Here are a small network's activations along a few directions, averaged over the inputs that share one value of a field.
Related values have similar rows: they may be neighbours, one step apart, or belong to one group.
(in the rows, 500 means zero)
Strong random noise was added to every row along 4 fixed directions; ignore it. To show where, here is one row again and again, with new noise each time:
[423 549 423 506 429 403 553 464 638 433 448 533 638 528 506 446 519 555
 527]
[746 410 441 484 347 632 642 576 436 471 742 420 525 682 604 453 524 310
 543]
[628 540 499 526 241 510 689 467 510 482 395 351 559 672 668 464 602 417
 480]
[481 517 474 527 435 450 525 424 559 483 490 498 508 523 513 506 470 520
 519]
[523 455 459 547 444 528 498 480 590 480 614 466 548 578 479 474 473 455
 539]
[498 477 447 517 476 482 501 465 563 471 599 525 524 525 478 491 449 495
 542]


Values of K:
k11: [516 467 477 412 781 500 467 577 344 471 628 678 371 361 504 534 473 489
 482]
k4: [555 488 630 476 628 541 507 513 259 526 454 516 326 387 541 516 497 423
 517]
k12: [541 458 564 576 487 578 412 381 469 575 600 401 345 522 466 618 418 496
 502]
k6: [380 480 560 523 453 458 318 475 535 597 444 548 448 395 398 601 402 537
 459]
k10: [599 449 535 435 303 553 486 667 414 569 493 489 448 591 544 512 484 312
 515]
k5: [576 453 447 456 476 540 484 562 477 524 618 518 503 540 481 529 463 487
 492]
k1: [468 450 410 423 672 519 505 547 542 418 699 609 628 444 441 429 536 554
 541]
k2: [857 546 578 490 335 640 803 531 220 541 422 288 363 652 790 504 647 340
 380]
k8: [373 536 705 622 671 596 367 494 550 542 291 434 455 419 408 444 522 545
 524]
k7: [377 542 607 588 406 437 362 362 556 632 257 415 349 464 438 604 435 607
 415]
k9: [688 496 424 385 553 577 673 678 273 438 630 515 524 547 629 453 597 388
 488]
k3: [476 493 447 517 474 513 522 498 646 458 474 373 713 597 467 438 635 549
 488]
K is arranged as a line.
A walk along K starts at k10 and steps to its neighbour k6. Put k11, k4, k12, k7 in the order it reaches them.
Answer: k7, k12, k11, k4
Name the neighbours of k1, in listed order.
Answer: k2, k3

Values of Y:
y8: [234 657 371 443 506 287 656 482 763 309 224 537 932 506 548 305 784 705
 506]
y2: [334 496 577 705 599 519 394 389 722 523 365 280 572 546 373 431 568 544
 449]
y10: [469 537 450 518 150 413 501 511 647 537 310 441 672 613 539 501 559 523
 443]
y7: [542 528 530 493 396 490 480 419 577 561 488 507 450 483 488 617 387 529
 481]
y9: [361 533 416 484 648 465 523 637 557 398 497 560 662 482 444 382 555 517
 506]
y11: [595 392 523 571 495 619 451 444 597 550 645 388 500 590 472 500 515 468
 478]
y12: [472 551 386 462 541 462 632 651 576 348 388 554 830 534 553 328 670 523
 513]
y5: [542 414 603 581 625 658 321 577 377 599 590 379 341 498 385 535 460 373
 522]
y6: [534 380 405 448 793 502 427 439 396 444 894 738 329 375 433 530 337 552
 584]
y3: [412 633 639 521 395 452 522 577 462 523  86 480 550 457 608 459 631 467
 474]
y4: [637 584 429 347 392 407 745 481 365 475 495 572 432 513 675 541 494 514
 462]
y1: [661 401 352 293 405 564 539 711 372 444 944 730 501 512 461 492 336 371
 648]
Y is arranged as a line.
A walk along Y starts at y3 and steps to its neighbour y5. Put y10, y9, y11, y1 in the order it reaches them.
Answer: y9, y11, y1, y10
Name the neighbours of y2, in listed order.
Answer: y8, y12
